Each row below is a small network's average activation on inputs in which a field has the value named, seen along a few directions.
Related values have similar rows: they may be neighbours, one step apart, or belong to one group.

Other fields vary at random and push rows far along one fixed direction, the same in every table; ignore that.

S, 9 values:
s2: [ -6 -25  -6  -5 -31 -17   6  37  40 -14   3]
s6: [ 29 101 -57  22  92 -27 -69 -31   6  17 -81]
s4: [-19 -15 -43  27 -23  -8  50  -8   8 -22  35]
s5: [ 21  12   5 -32 -10   3 -56  24  33   8 -47]
s3: [ 12  82 -25   1  81   5 -46 -33 -18  21 -52]
s7: [-13 -44  54 -14 -18  29  18  -4 -35   9  23]
s1: [ -6 -40  41   8 -11  29  56  -8 -54   6  60]
s8: [ 13  26  31 -31   8  -5 -74  11  -5  13 -48]
s9: [-32 -99   0  26 -89  -7 115  12  24 -38 108]
The values of S form a ring.
List every value one step from s6, in the order listed.
Answer: s4, s3
List every value one step from s2, in the order listed.
Answer: s5, s9

H, 18 values:
h3: [-13 -14  10  21  20  -3  23  21   2  -8   5]
h17: [  2  36  -9  10  42 -21 -42  21  44   0 -52]
h11: [ -3 -75 -15  -3 -85  10  84   0   5 -12  89]
h6: [  5  17  37 -19  27  13 -44   2  -2   5 -29]
h2: [  0  28 -21  15  13  -1  28 -14  -2   1  13]
h8: [  1  -3   3  -9  -2  -4 -26  28  30  -4 -39]
h14: [ 11  18  18 -20   9   9 -52  17  22   7 -43]
h16: [-16 -15   7  32  -5 -11  39  -6 -13 -19  30]
h12: [ -9  -5 -26  26   0 -12  -6   2  11 -14 -11]
h15: [  9 -38  -6 -14 -56  12  36  -7 -12   9  44]
h5: [ 10  21  25  11  53  10 -33   7   0  10 -32]
h7: [ 29  46 -15 -30  36   1 -38 -16 -19  30 -37]
h1: [ 10  27 -11   8  29  17  -7 -40 -18  12 -15]
h4: [-30 -38  21   7 -14  16  53 -12 -34 -13  53]
h9: [ 11  41 -16  -9  11 -34 -61   2  23   3 -52]
h10: [  7  25  12 -12  12   4 -41  -5 -27  18 -26]
h13: [  0  36 -49  -2  20 -17  -5  -5  18  -3  -5]
h18: [ -23 -107   35  -11 -110    9   93    6  -30  -22  108]
A value of H combines one of 6 hidden first parts with one of 3 second parts; all combinations occur once.
Changing only the second part turns h7 into h10. h13 has the same second part as h7; what does that change turn h13 into?
Answer: h12
Changing only the second part turns h2 into h3. h1 has the same second part as h2; what does that change turn h1 into?
Answer: h5
Changing only the second part turns h15 into h14. h11 has the same second part as h15; what does that change turn h11 into?
Answer: h8
